A small network was shown many inputs. Here are its activations along a few directions, one row for each input.
In each table, some parts of the input vary, and every possible input appears once, in random order.
Descriptions start from the smaller parts, as in this example, which fits no table here: one of 6 places along a line, together with either a single point or one of 11 places along a line or (one of 3 separate values, together with one of 5 places around a ring).
Shared parts are said once, and a part with two or three values counts as separate values.

Other details of the inputs vary at random and push rows far along two fixed directions, the same in every table; ignore that.

Rows:
r1: [ 39  13 -53  44  29 -56 -59 -19 -17 -18 -32  46  16  -2]
r2: [ 25 -42 -41   4 -23   1  49  16  24  25  69 -17  48 -10]
r3: [ -4  21 -54  28  49 -75 -18 -21   8  -4 -34  25  42 -30]
r4: [-41 -15  50 -19 -51  77  51  31 -12  47  64 -57 -19  37]
r5: [ 30 -12 -24 -11  35 -59 -53 -63  50 -15 -16  61  20 -31]
r6: [-60  16  74 -29 -14   2 -14 -37 -21 -13 -60   0 -39   9]
r7: [ 31 -38 -48 -13 -18  22  10  -2  73  -3  78 -26  18 -62]
r8: [-53  17  71 -13   5   6   2 -43 -31   4 -53  13 -11  74]
r9: [ 43   0 -43  37  38 -61 -34 -12 -39  -7 -35  44  47  21]
r10: [-37  20  70 -49   8  13  25   9  -5 -48 -93  12 -41  18]
r11: [ 37  -9 -66  49 -21  21   6  40   3  -8  62 -31  11 -36]
r12: [ 41 -22 -53  45 -13  18  30  47 -16   6  57 -32  40 -12]
r13: [ 44 -35 -41  -6 -32   6  32   9  43   1  61 -24  24 -43]
r14: [-25   1  35  22 -44  96  32  65 -48  34  53 -73 -27  35]
r15: [ -9  26  76 -51  15  21  15  -2 -14 -29 -83  34 -52  46]
r16: [ 68 -30 -31  -7 -25   4  17   3  41  17  75  -5  12 -10]
r17: [ 16  24 -47  24  55 -73 -33 -25   7  14 -19  41  29   8]
r18: [-30  16  23  26 -54  99   9  56 -30  18  60 -71 -59  11]
r19: [-83  54  49   4  21  -2 -20 -12 -32  16 -54 -12 -33  24]
r20: [-37  11  77 -59  12   9  11  12 -20 -21 -84  23 -53  15]
r21: [  6 -16 -27 -25  29 -71 -55 -53  37 -15 -14  49  26 -62]
Description of these inputs: one of 3 separate values, together with either a single point or one of 6 places along a line.
List by row number the other rows that have the choice among 3 separate values in common with r14. -> r4, r6, r18, r19, r20, r21
List by row number the other rows that have the choice among 3 separate values in common with r3. -> r2, r7, r10, r11, r12, r13

Rows:
r22: [ 30 -27 -37   1 -24  18   5  18  30   8  67 -29   9 -35]
r23: [  9  31 -62  82  33 -54 -51   4 -54 -17 -35  21  39  -3]
r24: [-50  13  64  -2 -45 101  26   9  -8   9  30 -60 -56  44]
r25: [-51   7  69   1 -43  89  24   9 -21  20  33 -71 -44  45]
r26: [ 14  -4 -25   2  26 -71 -10 -11 -12   3 -40  47  38  -3]
r27: [-45  28  67 -20   1  16 -20 -19 -31 -33 -80   7 -48  25]
r28: [ 41 -21 -34   7 -25  23  11  15  31  12  69 -15   7 -26]
r29: [  9   4 -26   9  26 -69 -27 -38   1   6 -23  45  32  -2]
r30: [ 27 -18 -39   4 -15  13  16  16  31  27  77 -13  13 -12]
r31: [ 45 -29 -31  -1 -24  18  30  43  17   6  57 -12  11 -25]
r32: [ 24 -32 -35   9 -21  18   8  15  21  19  73 -24  21 -19]
r33: [ -1  -3 -22   1  28 -63 -37 -31   8  -4 -26  39  27 -36]
r34: [-76  26  60  -6  10   1 -26 -37 -23  -6 -61   2 -22  24]
r35: [ 38 -22 -39 -10 -17   9  31  46  25  13  56 -17   6 -28]
r36: [ 39 -23 -33  -6 -15  12  31  46  21  19  58 -11  11 -27]
r37: [ 31  -7 -20   2  23 -62 -25 -21 -17  -6 -36  50  32  -1]
r38: [-59  25  64  -7   5  15  -5 -30 -25 -30 -76   0 -27  16]
r39: [ 24  -5 -26   3  33 -53 -26 -28   9 -19 -36  49  28  -5]
r40: [ 40 -27 -33  10 -19  13  36  21  12  20  66 -25  30  -5]
r41: [-60  27  59 -11   3  12  -6 -30 -20 -36 -80  -6 -32  15]
r42: [ 55 -20 -38  -4 -13  23  19  29  40   0  61 -19   0 -19]
r43: [-38   8  70 -16 -40 101  29  29 -23   6  18 -53 -57  48]
r44: [ 31 -17 -40  -6 -12  11  30  29  34  12  59 -26  14 -32]
r45: [  0  -3 -29   0  33 -62 -13 -26   5  -8 -36  39  42 -17]
r46: [ 15 -13 -25   3  20 -61 -15 -13  -8 -19 -42  50  35 -13]
r47: [ 49 -22 -35  -4 -12  10  24  37   9  36  69 -12  18   0]
r48: [ 49 -19 -36 -15 -12  14  19  40  25  16  63 -14   0 -26]
r49: [-55  14  63  -4 -35  77  23  12 -16  30  34 -66 -40  43]
r50: [ 31  -8 -20  -5  24 -53 -30 -16  -5 -20 -40  53  20 -25]
r51: [ 22   3 -24   2  39 -65 -21 -25   5   0 -32  46  32   6]
r52: [ 21  -8 -27  -4  18 -62 -18 -10   0 -30 -47  44  22 -28]
r53: [ 56 -23 -34   6 -12  18  25  24  22  20  69 -17  17   6]
r54: [-62  37  56 -12   7   1 -22 -38 -11 -20 -65   5 -44  17]
r55: [-50  38  61 -19  20   5 -16 -26  -9 -27 -76   6 -46  26]
r56: [ 29   8 -73  76  -3  22   0  60 -34  33  67 -42  13  -2]
r57: [ 40 -20 -40   3 -26  21  11  16  36   7  67 -20   2 -27]
r58: [-49  31  67 -21  15   7 -18 -18 -31 -16 -76  16 -40  22]
r59: [-50  36  65 -15  22   8 -15 -26 -13 -21 -73  11 -41  27]
r60: [-71  30  56 -13   9  -1 -28 -34 -16 -17 -65  -3 -36   8]
r61: [  7   0 -26   5  31 -69  -9 -28  -4   1 -35  37  45  -7]
r62: [ 16   1 -26  -2  41 -59 -24 -24  13  -9 -33  48  28  -5]
r63: [-50  17  61 -14 -29  85  40  22  -4   8  16 -60 -46  22]
r64: [-65  22  65  -4   0  15 -28 -37 -25 -22 -63  -3 -33  13]
r65: [ 34 -15 -34   2 -16  14  13  18  34  22  73 -14   5 -26]
r66: [-51  11  61 -15 -32  81  41  36 -16  13  13 -50 -47  41]
r67: [ 30  -2 -22   0  32 -51 -27 -25  13 -24 -40  49  20 -19]
r68: [ 16  -4 -25  -8  33 -60 -26 -16  -4  -4 -34  53  28 -11]
r69: [ 31 -30 -37   6 -17  19  31  23  21  11  64 -22  26 -15]
r70: [ 22 -10 -22   8  19 -68 -11 -15 -16 -10 -40  47  39  -3]
r71: [-42  14  66   2 -46  93  30   7 -15  18  32 -63 -52  54]
The inputs of r60 and r22 match in every part but one. If r56 is changed in the same way as r60 into r22, which row does it become? -> r23
The inputs of r37 and r47 match in every part but one. If r70 is changed in the same way as r37 into r47, which row does it become? -> r26
What do these inputs look like to the network? -> one of 2 separate values, together with either a single point or (one of 4 places along a line, together with one of 6 places around a ring)
Change only the place on the line of 4 in r69. List by row number the other rows that result. -> r38, r40, r41
Start at r52 and move only the place on the line of 4, one step at a time. The first step leads to r31. Which rows follow, in order? -> r46, r70

Rows:
r72: [ 63 -29 -59  -9   5 -22  -4  11  54  -4  48  22  20 -39]
r73: [-10   8 -16  28  32 -75 -43 -25 -44 -31 -83  51  34 -15]
r74: [-18  12 -18  28  38 -76 -25 -27 -38 -14 -78  55  40   9]
r75: [-12  -5  27 -39  11 -30   0 -22  -5 -14 -57  39   3   1]
r76: [-14  -2  21 -35  15 -29   6 -21  -1 -17 -61  38   8   6]
r77: [-33  11  72 -26 -19  65  17 -15   0 -15 -18 -22 -51  43]
r78: [ -2  25 -11  35  34 -67 -46 -48 -33 -13 -71  44  23  12]
r79: [ 51 -29 -75  29   4 -44   6  24  -5  23  42  24  58 -24]
r80: [ 64 -31 -56 -18  10 -27   3  19  46   1  38  22  21 -59]
r81: [ -1  -3  31 -24  10 -17 -20 -41   2 -24 -44  35 -12   9]
r82: [-97  15  76 -27 -32  55  -8 -64  48   1  19 -46 -43 -24]
r83: [-39 -18 -28  24 -43  51  -5 -17  41  34 108 -87   0 -38]
r84: [ 29 -13  -6 -24 -27  55  43  47  42  16  72 -41 -29 -24]
r85: [-10  32 -23  32  37 -70 -61 -36 -26 -19 -71  44  14  -2]
r86: [-12  12 -21  31  38 -75 -36 -24 -39 -35 -83  47  39  -9]
r87: [ 63 -32 -45 -30   8 -41  19   8  42  26  51  23  40 -19]
r88: [-45  38  28  27   3  28 -26  -6 -33 -12 -33 -18 -31  33]
r89: [ 55 -23 -80  34   3 -47   3  30  -2   4  36   8  54 -37]
r90: [-40   9  75 -36 -26  48  31   9  -6 -19 -33 -30 -47  17]
r91: [ 30 -15  -6 -19 -36  54  29  37  47  14  81 -37 -32 -11]
r92: [-47  23  48  15   6  15  -8  -7 -43  17 -29  -9 -14  51]
r93: [ 50 -21 -70  32  20 -41   3  18   6  33  54  13  60  -2]
r94: [ 13 -11 -22  23 -34  45  50  55  -9  38  77 -47   5  15]
r95: [ -9  25 -20  31  33 -62 -66 -35 -30 -21 -67  48  14  -5]
r96: [-39   4  70 -33 -20  56  30   9  -5 -24 -35 -28 -40  19]
r97: [-48  30  45  17  10   7  -1  -8 -40  19 -33 -14 -14  55]
r98: [ 17   3 -33  27 -19  61  25  58  -3  19  78 -57 -10  -5]
r99: [-10  33 -30  28  51 -82 -51 -28 -32 -22 -81  48  21 -19]
r100: [ 64 -33 -54 -13   0 -25 -11   9  50  -1  50  25  16 -44]
r101: [ 27 -26  -1 -37 -40  46  63  44  29  25  72 -33  -8  -1]
r102: [-38   0  76 -37 -26  56  24   9  -9 -20 -31 -28 -46  14]
r103: [ 56 -12 -85  32  16 -36 -18  27   1   9  42  13  40 -47]
r104: [-33  15  76 -29 -24  56  18 -16  -2 -10 -16 -24 -58  41]
r105: [-34  27  43  27  -6  32 -19 -18 -44  -3 -33 -12 -25  41]
r106: [-38  19  58 -28  -3  53  15   6   7 -16 -31 -21 -53  10]
r107: [ 30  -6 -23  36 -29  63  25  35  -2  26  83 -51   1  20]
r108: [-42   7  81 -46 -13  51  21  -5  -6  10 -12 -20 -42  45]
r109: [ 61 -37 -47 -27  12 -31  18   9  42  21  50  24  44 -16]
What do these inputs look like to the network? -> one of 2 separate values, together with either a single point or (one of 3 separate values, together with one of 6 places around a ring)
The inputs of r75 and r79 match in every part but the choice among 2 separate values. If r72 is changed in the same way as r75 into r79, which row does it become? -> r88
Change only the choice among 2 separate values in r93. List by row number the other rows that result. -> r109
Change only the choice among 3 separate values in r93. List by row number the other rows that result. -> r92, r97

Rows:
r110: [-23  11  29 -15   7  -1   6 -16   1  -6 -32  10 -11  17]
r111: [ 26   4 -35  22  13 -23  -9  10  -9   1   5  11  11  -2]
r112: [-12   6  20  11 -41  84  40  45  -7  35  71 -66 -30  39]
r113: [-39  16  27  -6   5   4 -11 -14 -14  -6 -30  -1 -14   5]
r114: [ 50 -21 -47  21 -31  53  40  62  19  28 110 -56   4 -17]
r115: [ 21 -10 -15  -9   6 -28  -1  -6  15   8   9  20  16 -10]
r116: [-37  19  36  14   2  17  -9 -10 -30 -15 -40  -4 -17  19]
r117: [ 19 -13 -21  -6  10 -24   1   8   2   6   2  17  19 -14]
r118: [  8  -7 -24   4   6 -26 -10 -17  20   6  14  11  15 -18]
r119: [ 27 -17 -21  -1   1 -19  -1   5   1  -4  -1  20  16 -13]
r120: [ 17  -2 -29   4   3 -22 -10   0   8  -5   4   9  11 -25]
r121: [-26   9  30 -10   0  -4   5 -10 -17  -1 -35   7 -10  17]
r122: [-16   7  31 -16   6   5   3 -19  -1 -12 -31   6 -11  19]
r123: [-57  16  77  -7 -47 115  25  17  -6   6  29 -73 -72  38]
r124: [ 18  -1 -28   6   7 -20 -16  -7  19  -2   7   9   6 -26]
r125: [ 26 -17 -19  -4   3 -24   3  -3   2   2   2  16  22  -8]
r126: [ 25  -5 -32  21   7 -18 -11   5  -9   0   6  16  19   1]
r127: [-43  22  31   9  11  10 -10  -5 -28  -4 -38  -8 -13  18]
r128: [ 18  -7 -26  19   7 -21  -7  -5  -3   3   6   5  29  -9]
r129: [-14   7  33 -12   0   5  -9 -12  -7 -12 -28  11 -18  12]
r130: [ 16 -11 -25   5   0 -19 -11  -5   6  -7   7  15  18 -22]
r131: [-21  10  26 -18  14   4   1  -8   0  -7 -31   9 -12  11]
r132: [ 28 -13 -20  -7   8 -16   0  -1  16 -10   1  23  15 -12]
r133: [ 35 -29 -32  -4 -33  53  45  58  30  28 104 -52   4 -18]
r134: [-38  16  27  -5   9   5 -18 -21  -3  -4 -27  -2 -19   5]
r135: [-39  25  30   9  10  10 -13  -2 -32   0 -36  -3 -18  34]
r136: [-29   7  33  -7  -1   3  -1 -16 -11 -15 -36  -3 -10  14]
r137: [ 23  -4 -29  19   7 -22 -11  -3  -7   8   8  11  25   5]
r138: [ 28  -8 -24  -2   5 -24   1   9   2  -3  -2  16  11 -16]
r139: [ 14 -11 -23   2   1 -22  -8 -14   7  -1  10   9  22 -17]
r140: [ 11  -2 -28  18   9 -26  -2  -1  -2   9   8   8  27 -10]
r141: [-16   6  35 -15   2   1  -7 -21  -6  -7 -26   6 -13  17]
r142: [-20   9  31 -16  10   0  -9  -9  -5  -1 -26   9 -15  10]
r143: [ 19 -15 -23   2   1 -20  -3   4   9 -11   1  14  18 -19]
r144: [ 15 -11 -22   3   6 -21 -15 -20  18   1  13   8  16 -16]
r145: [ 12  -3  12 -14 -33  78  45  45  21  13  64 -52 -33  10]
r146: [-26  16  26  -5   1   4  -4  -3 -10 -18 -39  -4 -21   5]
r147: [ 11 -11 -22   0   4 -29   5  -2  11   1   5  12  22 -16]
r148: [-41  16  31  -3  -2   0  -5 -22 -13  -5 -30  -1 -13  10]
r149: [ 30  -4 -19  -7   8 -23  -7   3  13  -2   4  18   7 -17]
What do these inputs look like to the network? -> one of 5 places around a ring, together with either one of 2 separate values or one of 6 places along a line
The inputs of r146 and r136 match in every part but the place on the ring of 5. If r145 is changed in the same way as r146 into r136, which row does it become? -> r122
The inputs of r115 and r141 match in every part but the place on the ring of 5. If r121 is changed in the same way as r115 into r141, which row does it become? -> r125
List by row number the other rows that have the place on the ring of 5 in common with r130. -> r116, r119, r123, r126, r129, r132, r143
Change only the choice among 2 separate values in r140. List by row number the other rows that result. -> r112
